A small network was trained on invented records. Each row is its activation on one of them, seen along a few directions.
After each row come some of the record's fields: K, S, J, D, H.
A field that a record lacks is written missing.
The largest differences between rows may come from other fields.
In the rows, 500 means zero.
Random noise pushes rows far along 19 fixed directions. That doesn't count. These rows show it; they differ only by the noise:
[551 522 492 792 543 455 547 539 364 474 475 607 358 473 689 665 621 581
 686 523 433 635 466 602 496 541 525 426 586 628 526 609 595 471 688 644
 455 262 373]
[398 563 706 697 572 429 488 535 418 302 470 688 325 386 616 556 596 477
 544 497 429 624 526 446 234 415 457 381 317 736 318 531 728 410 490 543
 611 268 327]
[672 496 627 496 541 335 606 561 696 458 719 407 420 368 445 645 232 692
 470 571 178 539 497 603 491 598 413 232 478 461 684 454 321 468 579 323
 596 495 603]
[510 599 556 432 441 578 388 533 275 505 337 334 547 354 677 492 675 498
 600 427 544 384 507 466 568 465 540 527 562 291 506 543 397 361 641 445
 474 338 497]
[347 446 400 547 434 477 500 687 437 583 123 309 569 465 214 529 740 673
 193 616 370 287 455 814 543 811 803 540 432 477 482 526 621 705 496 453
 496 566 260]
[614 611 504 542 499 433 598 743 640 398 699 348 451 424 539 438 359 532
 582 396 532 675 506 639 533 444 573 586 572 521 355 465 592 396 434 547
 402 480 448]
[466 408 452 517 565 625 543 433 491 511 457 554 528 378 561 625 570 459
 414 604 465 481 546 487 371 453 443 556 408 454 711 593 444 483 520 542
 551 361 390]
[494 441 504 721 462 690 549 497 441 430 499 593 598 200 507 466 417 465
 445 476 578 577 551 396 548 403 338 645 502 368 492 480 560 324 455 561
 668 232 450]
[486 449 564 365 499 518 444 298 383 468 458 552 535 548 423 407 359 560
 622 574 573 512 547 439 439 677 610 422 694 659 510 468 683 473 409 442
 493 506 618]
[345 491 485 441 606 432 465 558 503 609 615 272 351 281 429 576 503 582
 271 534 604 684 560 518 421 589 445 682 597 611 594 665 534 462 502 611
 413 430 403]
[494 529 492 460 582 252 405 466 529 676 491 551 291 702 536 528 576 581
 455 595 465 514 559 626 419 718 570 369 497 718 505 564 632 757 527 498
 368 645 452]
[487 493 431 637 383 529 630 550 710 510 566 383 522 458 371 648 423 541
 407 355 441 577 435 708 424 422 609 613 478 438 684 673 368 434 512 433
 470 690 479]
[393 354 716 371 539 686 401 543 331 389 490 529 362 552 730 558 594 469
 387 580 394 541 462 364 287 390 646 510 454 668 758 686 511 408 519 535
 552 350 298]
[470 494 542 637 406 532 425 406 476 415 421 733 544 504 433 459 394 550
 408 558 426 469 436 420 485 510 363 454 332 544 305 411 621 455 418 517
 722 440 517]
[593 433 502 400 570 549 373 344 471 602 467 537 476 569 573 508 400 590
 580 443 547 495 544 557 532 550 435 442 615 407 731 578 337 478 548 363
 475 600 543]
[626 682 298 425 511 424 607 448 649 557 517 405 519 264 375 604 563 242
 625 552 827 286 497 464 357 426 716 405 529 525 327 333 528 527 395 477
 415 444 588]
[479 607 560 223 502 433 168 470 418 634 615 395 208 313 553 603 441 640
 319 438 640 445 476 405 523 593 175 562 670 388 466 648 290 339 527 345
 587 527 536]
[499 596 338 495 554 528 553 383 567 417 279 691 518 513 249 571 693 411
 752 401 825 280 332 586 473 490 637 543 744 587 283 465 612 430 309 458
 437 623 539]
[467 537 803 512 469 325 522 560 436 521 461 431 323 258 343 546 633 454
 445 502 425 398 619 387 340 618 742 361 532 752 593 516 640 591 553 452
 595 441 548]
[742 400 360 467 752 467 509 733 495 449 286 571 437 395 509 448 500 619
 425 652 469 398 518 687 613 591 548 412 369 541 468 333 514 689 475 579
 614 324 256]
[617 459 410 451 499 588 515 558 650 383 413 702 446 449 394 591 438 519
 420 481 471 351 504 686 348 492 471 549 357 467 485 518 476 518 339 377
 701 613 322]

[353 502 455 350 513 469 311 294 337 537 360 312 640 461 455 447 319 675
 385 565 523 602 558 542 390 645 396 443 351 453 433 486 467 425 530 454
 537 499 529] | K=k3, S=s2, J=j2, D=d2, H=h2
[545 489 381 467 441 619 556 669 478 331 497 500 508 616 550 511 504 548
 582 395 475 537 372 635 583 424 562 686 600 471 455 597 460 422 492 551
 489 572 408] | K=k2, S=s2, J=j4, D=d1, H=h2
[639 429 537 379 706 457 467 319 317 502 330 631 485 441 605 466 527 512
 734 508 527 496 710 443 429 547 451 410 498 588 714 505 462 599 619 535
 555 413 557] | K=k1, S=s2, J=j6, D=d2, H=missing
[497 578 504 532 367 260 434 339 533 570 565 355 400 490 359 640 281 619
 405 453 455 593 330 440 449 496 554 309 419 695 508 551 312 475 664 494
 563 637 779] | K=k1, S=s2, J=j2, D=d2, H=missing
[484 433 437 345 666 583 571 566 580 493 470 538 539 520 530 575 728 525
 437 533 397 396 399 473 668 402 263 735 555 331 726 612 262 477 516 606
 472 508 500] | K=k2, S=s2, J=j6, D=d2, H=missing
[515 421 804 555 543 505 408 548 500 718 520 240 697 762 507 256 484 581
 601 329 369 623 608 547 830 520 610 447 546 385 794 404 352 535 669 535
 261 659 594] | K=k3, S=s2, J=j1, D=d1, H=missing
[483 486 340 593 383 493 581 725 628 487 583 254 502 429 504 302 323 389
 196 435 716 613 296 423 633 259 790 517 469 485 341 442 504 514 374 436
 425 497 529] | K=k2, S=s2, J=j6, D=d2, H=missing
[541 642 516 446 232 358 581 496 488 505 580 405 512 395 575 476 471 512
 516 453 325 552 689 510 411 579 482 696 409 493 488 638 576 562 599 551
 530 551 687] | K=k2, S=s1, J=j5, D=d1, H=h1
[421 563 390 819 419 549 621 591 557 643 670 287 566 299 437 767 586 445
 369 635 454 563 433 492 515 475 529 574 455 449 552 508 475 431 652 764
 441 269 399] | K=k1, S=s1, J=j3, D=d1, H=h3
[722 472 377 568 467 655 526 572 494 652 541 557 521 429 504 578 540 370
 673 573 656 376 733 674 490 663 638 550 608 450 547 388 619 610 479 589
 463 403 270] | K=k4, S=s2, J=j1, D=d1, H=h3
[284 355 632 464 500 624 300 250 241 449 272 322 787 692 408 285 248 786
 495 602 401 661 429 534 560 710 616 289 497 524 494 392 591 341 506 404
 439 443 537] | K=k2, S=s1, J=j2, D=d2, H=missing
[493 496 811 704 753 503 410 732 462 524 628 495 344 478 577 297 535 421
 592 449 673 690 665 480 521 500 635 358 602 664 376 306 825 483 385 548
 356 293 192] | K=k1, S=s2, J=j2, D=d2, H=missing
[579 559 595 603 377 426 562 526 750 676 783 373 560 562 557 458 339 425
 468 501 468 465 487 490 602 494 573 260 609 250 569 381 448 498 444 216
 360 609 659] | K=k3, S=s1, J=j2, D=d1, H=h1
[369 475 485 579 513 678 462 513 504 823 797 311 512 484 478 668 652 323
 431 638 627 581 674 456 462 584 513 731 631 507 699 548 576 506 554 808
 266 386 270] | K=k2, S=s2, J=j4, D=d1, H=missing
[448 454 600 603 721 341 491 449 516 554 526 619 377 567 645 429 544 557
 465 495 503 654 441 366 602 436 330 403 581 575 603 558 497 534 539 528
 433 459 600] | K=k4, S=s1, J=j6, D=d1, H=h3
[538 444 638 387 689 442 393 588 529 519 268 415 589 478 194 423 496 691
 373 529 317 377 574 649 572 655 474 446 259 526 536 309 415 600 500 559
 635 595 395] | K=k1, S=s2, J=j2, D=d2, H=missing
[689 500 460 381 434 577 432 401 519 468 543 524 390 358 256 741 284 572
 598 467 537 423 501 572 368 572 542 510 529 665 583 515 344 409 542 548
 707 565 512] | K=k3, S=s2, J=j1, D=d1, H=h3
[599 577 615 686 529 398 481 510 399 493 374 560 450 420 641 471 608 419
 720 353 519 536 652 519 430 414 542 345 347 550 447 457 523 543 653 504
 512 398 456] | K=k2, S=s1, J=j3, D=d1, H=missing
[364 619 418 458 436 403 313 305 368 612 577 354 340 530 572 655 439 503
 418 656 590 539 409 400 280 584 626 260 488 649 391 564 543 504 583 415
 422 443 514] | K=k2, S=s2, J=j6, D=d2, H=h1
[518 561 507 296 610 652 505 575 434 269 299 334 628 505 501 580 658 538
 773 422 422 426 479 720 391 412 618 541 373 451 478 481 352 325 559 526
 417 448 314] | K=k2, S=s2, J=j1, D=d1, H=missing
[340 545 677 404 396 537 487 660 466 443 789 273 492 694 644 351 475 456
 450 589 434 642 375 306 587 462 687 527 673 602 398 481 685 396 435 565
 287 427 532] | K=k2, S=s2, J=j3, D=d1, H=h1
[418 534 469 474 402 458 578 393 362 590 402 691 591 643 650 425 827 372
 557 646 423 379 622 352 509 601 484 710 538 530 521 585 759 711 520 707
 437 474 621] | K=k1, S=s2, J=j2, D=d2, H=h1
[472 532 531 546 434 493 553 446 560 580 511 512 589 397 507 507 567 393
 460 588 428 418 702 531 369 576 455 453 334 379 494 443 589 578 463 410
 499 436 450] | K=k2, S=s1, J=j2, D=d2, H=missing
[546 639 493 437 389 434 525 400 489 526 482 462 540 211 399 540 502 352
 539 441 615 420 685 386 313 465 461 615 379 501 429 484 524 483 505 558
 637 485 628] | K=k3, S=s2, J=j6, D=d2, H=missing
[588 474 560 502 453 365 565 501 506 500 557 468 442 576 569 491 408 570
 541 506 342 520 455 492 580 536 583 292 550 538 607 505 409 587 621 390
 485 546 674] | K=k1, S=s2, J=j1, D=d1, H=h2
[330 474 464 723 365 584 419 273 331 549 216 508 603 433 431 429 539 379
 495 367 786 442 436 416 451 423 711 304 508 440 400 487 540 454 495 243
 504 489 554] | K=k2, S=s2, J=j3, D=d1, H=missing
[569 334 312 418 315 569 735 308 671 336 452 701 722 769 373 406 216 660
 521 506 275 520 360 617 598 550 529 641 582 467 678 621 472 551 371 382
 565 815 814] | K=k2, S=s2, J=j5, D=d1, H=h1
[443 645 799 379 499 331 521 516 506 417 586 364 532 274 528 427 543 454
 483 541 312 409 585 274 459 466 339 308 356 387 388 342 460 422 530 350
 567 350 704] | K=k4, S=s2, J=j5, D=d2, H=missing
[638 541 497 533 429 534 408 695 414 397 436 411 543 352 467 445 334 600
 479 487 450 462 536 619 570 554 474 409 322 388 232 289 483 439 514 464
 688 367 343] | K=k1, S=s2, J=j4, D=d1, H=missing
[612 525 513 497 623 291 735 521 580 173 420 582 480 343 497 564 392 615
 685 476 342 485 353 565 461 437 422 158 497 480 379 413 393 405 501 228
 624 417 672] | K=k3, S=s2, J=j4, D=d1, H=missing

Here are new rows. What are their fields?
[579 457 322 671 562 422 786 622 570 468 346 434 582 362 360 555 584 526
 599 477 389 558 727 860 403 620 673 575 377 531 602 542 592 723 581 558
 445 514 337] | K=k2, S=s2, J=j4, D=d1, H=missing
[550 443 530 557 478 330 730 728 530 288 483 431 371 267 379 401 324 692
 417 368 434 631 440 605 601 577 613 500 742 553 490 593 587 487 440 293
 605 530 604] | K=k1, S=s2, J=j6, D=d2, H=missing
[470 432 558 558 318 786 275 311 308 685 542 555 564 478 519 460 379 517
 565 469 612 472 774 553 515 751 406 544 690 261 573 522 594 428 481 292
 520 476 368] | K=k2, S=s2, J=j1, D=d1, H=h1
[558 599 365 310 390 513 493 568 384 393 522 345 503 329 495 476 368 524
 557 508 596 510 609 565 391 604 578 616 548 499 307 493 615 456 457 485
 546 449 459] | K=k1, S=s2, J=j3, D=d1, H=h1
[643 427 531 653 537 572 489 521 419 471 467 508 370 442 451 590 421 458
 653 418 714 564 358 475 498 395 845 361 664 772 595 481 480 409 558 592
 519 388 453] | K=k3, S=s2, J=j2, D=d2, H=missing
[470 470 457 514 567 526 485 441 531 454 589 528 532 541 569 385 310 522
 556 464 609 667 558 555 495 505 387 438 555 425 385 457 575 434 384 347
 424 492 461] | K=k2, S=s2, J=j4, D=d1, H=missing
[420 521 685 547 554 485 550 587 495 396 407 397 708 328 353 275 477 539
 483 436 421 524 629 495 577 525 409 514 410 357 366 321 610 418 414 445
 559 430 509] | K=k2, S=s2, J=j6, D=d2, H=missing
[466 432 354 571 422 612 346 453 342 760 446 468 567 501 483 448 556 417
 268 780 612 342 472 311 712 635 559 442 481 461 426 324 574 675 534 632
 501 277 442] | K=k2, S=s2, J=j3, D=d1, H=missing
[521 374 664 471 489 537 567 683 472 300 428 449 612 558 403 328 402 536
 457 555 364 528 430 478 561 474 731 418 372 699 421 300 610 495 428 611
 580 414 460] | K=k1, S=s2, J=j1, D=d1, H=missing
[546 411 455 491 630 489 478 319 526 564 355 578 559 563 321 583 463 560
 557 523 486 407 491 564 496 562 485 323 449 521 643 429 344 581 551 445
 548 610 543] | K=k1, S=s2, J=j4, D=d1, H=missing
[473 517 694 351 456 590 259 511 232 556 343 499 581 553 525 337 637 571
 570 495 484 368 632 457 647 702 414 610 592 405 419 428 605 456 510 551
 539 453 447] | K=k2, S=s2, J=j2, D=d2, H=missing
[490 395 322 580 564 481 566 617 515 448 420 554 448 272 671 315 393 446
 190 497 697 639 522 449 492 335 436 569 345 429 404 525 570 574 359 425
 594 337 406] | K=k1, S=s2, J=j2, D=d2, H=missing
[584 514 495 315 368 563 535 447 336 496 505 408 550 467 724 397 485 469
 729 500 519 452 721 579 470 669 622 476 735 303 568 558 587 508 515 234
 368 447 549] | K=k2, S=s2, J=j5, D=d2, H=missing
[587 675 577 330 446 272 618 576 503 488 472 206 409 351 448 647 644 466
 636 425 427 340 478 523 378 505 835 360 588 560 628 568 356 542 670 385
 429 598 698] | K=k1, S=s2, J=j2, D=d2, H=h1
[611 510 510 521 556 578 620 628 529 502 594 404 538 471 491 396 503 389
 750 390 666 611 700 610 500 506 736 666 709 575 564 480 690 507 443 615
 319 501 395] | K=k2, S=s1, J=j3, D=d1, H=h1
